Each row below holds a small network's activations on one input, seen along a few directions.
Each table varies a few parts of the input and shows all the possible inputs, shuffled.
A made-up example of a description, with smaller parts first: values(3) and (point or ring(11) or (line(6) and ring(8))).
Shared parts are said once, and a part with two or three values counts as separate values.
In the rows, 128 means zero.

Other details of the inputs shift rows strongly along two fixed directions, in all tables alike. That doesn't count.

Rows:
x1: [132 187  70 100 106 154 111 170 104  79 115 178]
x2: [163 118 202 135 176 131 169  98 177 175 132  56]
x3: [185 143  95 165 110 110  48 137  97  99  81 124]
x4: [175  66 172 175 167 116 145  64 140 165 107  53]
x5: [137  97 205 140 167 108 144  93 194 187 138  65]
x6: [ 53  89 124 108 116 142 207 113 130 139 166 154]
x7: [192 183 146 139 127 103  30 159 179 145  94 127]
x8: [ 50  46  83 124 123 128 200 108  41 120 155 128]
x9: [143 104 201 130 176 118 150  85 188 173 137  53]
x10: [217 153 134 175 127 106  28 121 127 105  79  86]
x11: [114 170  42  97  96 143 118 189  85 105 108 209]
x12: [ 98 175  57  96  84 145  96 179 108  72 127 216]
x13: [ 76  92 114 102 139 145 219 123 110 151 148 136]
x14: [190 184 160 150 106  99  38 165 185 161  99 140]
x15: [ 52  79 126 107 117 136 209 115 130 153 163 155]
x16: [200 195 156 135 138 120  35 141 185 112  99 106]
x17: [ 32  77 102  93 118 141 215 122 113 136 166 170]
x18: [140 103 199 132 170 116 145  89 190 172 136  63]
x19: [ 85 162  54 107  56 125 111 198 104 123 126 245]
x20: [ 76  44  78 131 129 148 215  85  66 118 132 142]
x21: [109 174  69  99  96 143  92 168 118  78 123 195]
x22: [125 132  51 134  98 116  77 164  46  92 108 164]
x23: [134 113 223 147 141 112 154  93 206 187 154  76]
x24: [ 65  87 116  97 140 145 218 110 117 142 153 131]
x25: [ 54  64  99 110 142 128 197 110  42 110 174 116]
x26: [213 183 156 154 154 111  22 131 115  81 121  64]
x27: [211 204 154 134 141 127  46 142 176 112  96  99]
x28: [131 143  85 127  90 127 100 176  68 114 103 202]
x29: [ 55  80 121 105 124 129 198 123 127 153 157 155]
x30: [ 79 104 118 102 140 159 230 115 112 131 155 133]
x31: [ 99 176  47  90  99 159 111 166  96  58 126 200]
x32: [128 140  60 130 101 127  79 156  51  69 115 154]
x33: [220 182 182 159 132 127  44 135 142 107  99 105]
x34: [199 153  99 161 126 140  63 114 111  75  88 121]
x35: [159  65 176 183 160  95 130  71 133 176 111  43]
x36: [140  55 134 165 153 119 165  77 112 162 111  91]
x37: [201 196 152 131 141 124  41 140 178 109 100 102]
x38: [112 161  54  99 102 132  98 177 104 108 109 198]
x39: [152  90 189 166 171 118 131  67 125 128 145  22]
x40: [ 29  93 114 105  98 148 227 119 120 133 182 177]
x41: [123 108 165 119 160 136 186 105 149 161 141  87]
x42: [132 133  57 143  98 134  93 133  66  64 103 154]
x43: [148 103 194 138 174 111 155  95 181 198 127  60]
x44: [153  82 190 157 182  88 123  93 117 172 144  30]
x45: [ 56  60  92 124 129 138 198  97  48  99 163 116]
x46: [135 114 221 149 149 122 153  85 203 173 156  70]
x47: [135 140  58 145  99 140  90 131  66  53 107 152]
x48: [ 95 169  62 105  57 129 105 197 109 110 125 238]
x49: [105 180  53  96  95 153  98 168 106  60 123 202]
x50: [ 31  86 110 102 101 145 223 121 118 138 172 176]
x51: [194 198 165 140 130 123  35 142 190 108 113 114]
x52: [ 72 104 121 104 145 161 226 106 113 123 162 124]
x53: [156 185 123 127  89 121  61 171 157 121 112 173]
x54: [ 60  79 113  99 140 137 208 113 118 149 151 136]
x55: [ 38  75  99 102 118 128 204 131 114 159 157 176]
x56: [ 57  77 109 105 134 127 198 119 122 162 147 148]
x57: [ 99 164  54 102  69 135 100 191 105 100 118 231]
x58: [141  97 202 137 171 110 147  90 191 184 133  61]
x59: [184 163 136 144 108 119  63 163 107 118  93 155]
x60: [193 196 168 144 102 106  39 161 191 143 109 136]
x61: [149 123 199 135 176 135 159  81 183 152 142  50]
x62: [104  95 167 120 151 123 164 100 165 161 148  99]
x63: [ 93 173  60 102  75 154 109 173 107  72 135 219]
x64: [221 215 157 139 142 141  59 148 171 104 100 101]
x65: [ 51  73 119 114 115 125 205 124 127 175 156 164]
x66: [128 148  63 119 113 117  78 171  44  77 126 155]
x67: [224 202 153 139 139 125  56 162 167 132  88 110]
x68: [160  89 224 156 161 115 151  88 147 175 130  65]
x69: [175  73 180 174 172 125 149  50 147 148 116  41]
x70: [135 110 210 140 172 125 147  78 197 157 152  57]
x71: [117  86 162 137 169 116 155  88  92 124 165  53]
x72: [219 181 177 156 128 121  42 142 139 112  94 112]
x73: [ 32  77 105 104  98 134 220 133 114 158 164 185]
x74: [175 187 110 119 120 127  68 166 142 115  96 146]
x75: [183 189 109 126 123 130  80 175 137 130  93 151]
Description of these inputs: line(5) and (point or line(4) or line(10)).
The inputs of x16 and x56 match in every part but the line(5) part. If x1 is changed in the same way as x16 into x56, which row does it become?
> x11
The inputs of x51 and x12 match in every part but the line(5) part. If x64 is changed in the same way as x51 into x12, which row does it become?
> x30
Which other rows does x31 become when the line(5) part takes its other values? List them by row number.
> x9, x37, x38, x54
Which other rows does x62 become when the line(10) part takes its other values? List them by row number.
> x2, x9, x15, x17, x18, x24, x41, x53, x60
Which other rows does x25 become when the line(4) part takes its other values? List them by row number.
> x10, x20, x32

Rows:
x76: [ 50  97  22  97 107 159 202 116  55  83 152 174]
x77: [141 155  87 117  85 137 113 165 135 133  91 200]
x78: [ 46  84  71  82 128 157 219 124  38  99 167 162]
x79: [ 47  54  48 118 109 141 183 122  61 110 131 186]
x80: [ 91  62 106 137 135 113 183  91 107 157 139 119]
x81: [ 43 112 129  69 141 119 163 134 133 127 157 104]
x82: [178 191  87 144 115 129  58 143 123  76 102 131]
x83: [125  91 153 151 129 109 139 103 110 141 132 120]
x84: [185 162 130 169 102 107  50 134 145 126 103 108]
x85: [165 166 100 123 122 141  67 141  96  70 107 140]
x86: [161 149 136 149 117 139  86 109 133  85 112 102]
x87: [ 22 107  67  89  86 145 198 157 100 141 163 231]
x88: [145 159  89 136 102 115  84 169  88 118 115 161]
x89: [132 146  99 138 116 143 118 121 119  91 128 113]
x90: [188 167 107 138 128 138  48 120 127  81  96 120]
x91: [ 47  47  51 122 125 126 212 114  72 136 146 166]
x92: [127 138 211 128 145 125 143 100 219 146 183  98]
x93: [156  92 171 150 180 129 135  74 153 131 123  48]
x94: [119 156  81 114  95 141 127 172 126 136  97 205]
x95: [187 144 162 172 109 113  45 116 152 127  96  95]
x96: [119 120  74 118 110 121 123 160  76 128 129 159]
x97: [198 143 134 159 119 109  35 123 139 123  88 113]
x98: [165 173 204 133 145 126  88 126 223 139 150  99]
x99: [191 151 161 139 172 120  82 136 132 114 111  78]
x100: [ 90  56 135 130 138 118 177  94  92 146 138 130]
x101: [172 211 100 111 117 153  82 173 151 101  83 174]
x102: [ 36  79  62 106 109 160 211 101  59  79 153 165]
x103: [145 132 216 126 177 130 160  90 210 183 143  66]
x104: [141 157  95 142  76 122  67 164  86  82 106 178]
x105: [135 163  83 135  81 122  84 179  82 107 118 170]
x106: [112 147 100 113 107 132 134 161 138 153 108 185]
x107: [144 151  66 125 131 138  98 138 103  83 113 134]
x108: [125 188 120 102 117 145 106 159 160 111 137 167]
x109: [ 84 109  84  83 102 163 222 132 122 106 126 183]
x110: [169 218 107 102 119 144  72 180 156 106  97 170]
x111: [119 164  80 115 101 147 122 165  82  78 134 145]
x112: [113 170 117  96 107  88  42 188 139 126 111 143]
x113: [ 80 133  73 102 114 149 164 148  51  76 149 174]
x114: [ 99  65 206 132 161 118 220  91 190 226 151  80]
x115: [151 127 235 146 145  98 108 109 231 193 151  86]
x116: [ 93  82 167 134 144 144 188  80 109 116 157  85]
x117: [102 147 146 107 132 143 154 132 174 133 165 140]
x118: [137  68 198 171 153 105 143  65 156 173 125  58]
x119: [193 174 114 128  87 121  76 168 168 126  71 173]
x120: [138 144 171 129 134 115 117 137 184 184 120 127]
x121: [165 149 151 140 152 121 114 121 129 122 135  81]
x122: [152 140  94 129 123 117  78 174  84 114 106 162]
x123: [127  79 175 137 184 136 165  77 128 134 137  64]
x124: [112  67 214 157 154 113 180  86 133 187 155  56]
x125: [126  57 175 151 167 113 154  90 127 166 128  84]
x126: [ 51 101  36  84 115 161 209 142  38  93 161 174]
x127: [163 159  98 126 153 135  96 153 107 102 115 118]
x128: [157 145 144 138 137 131  98 113 114  93 122 111]
x129: [168 177 105 140 100 108  48 176  88 102 103 171]
x130: [ 85  49 149 156 147 104 204  70 128 174 153  86]
x131: [126 138 185 135 115 109 104 131 204 159 161 139]
x132: [203 154 133 154 142  98  52 160 132 145  97 103]
x133: [196 140 168 149 143 102  61 135 131 153 106  92]
x134: [144  99 205 126 171 137 204  71 194 183 130  67]
x135: [178 163 199 146 130 109  67 139 215 178 130 109]
x136: [107  76 207 139 168 131 208  75 129 155 169  40]
x137: [ 73  94 145 104 160 154 243  98 151 169 155 117]
What is each input in this table made of?
> values(2) and (point or line(10) or (line(4) and ring(5)))
The inputs of x94 and x101 match in every part but the values(2) part. If x125 is changed in the same way as x94 into x101, which row does it become?
> x123
The inputs of x76 and x80 match in every part but the values(2) part. If x121 is changed in the same way as x76 into x80, which row does it become?
> x88
Start at x124 and move only the ring(5) part, one step at a time. The first step leads to x105. Which rows follow, in order?
> x84, x95, x104
Which other rows does x118 become when the line(4) part takes its other values? List them by row number.
> x79, x95, x97

Rows:
x138: [162 178  71 134  82 124  43 177  79  79  92 194]
x139: [193 128 176 154 153 124 101 115 149 144 103  84]
x140: [181 128 178 154 168 106  94  94 159 136 125  38]
x141: [ 62  90  83 118 105 140 163 134  53 100 152 162]
x142: [142 185 141  93 119 124  86 172 171 136 128 162]
x143: [177 126 153 156 141 101  78 109 146 144 104  95]
x144: [ 88  52 125 126 155 136 213  88 116 155 139 109]
x145: [150 169  68 133  98 120  37 168  90  74 105 163]
x146: [159 145 204 141 141 132 113  96 219 144 132  92]
x147: [ 39 146  47  78  88 149 171 185  99 110 153 242]
x148: [ 72  90 135 121 114 133 217 116 145 175 164 142]
x149: [ 86  69 128 124 162 141 216  78 113 147 147  87]
x150: [ 88  84 128 121 148 149 215  93  91 132 149 108]
x151: [138 189 104 113  91 127  81 183 154 123  99 183]
x152: [181 140 177 153 154 113  93 111 137 120 128  60]
What is each input in this table made of?
> point or line(4) or (values(2) and ring(5))
Start at x149 and move only the ring(5) part, one step at a time. The first step leads to x140. Which rows follow, in order?
> x145, x143, x144
Which other rows does x140 become when the values(2) part takes its other values? List them by row number.
> x152
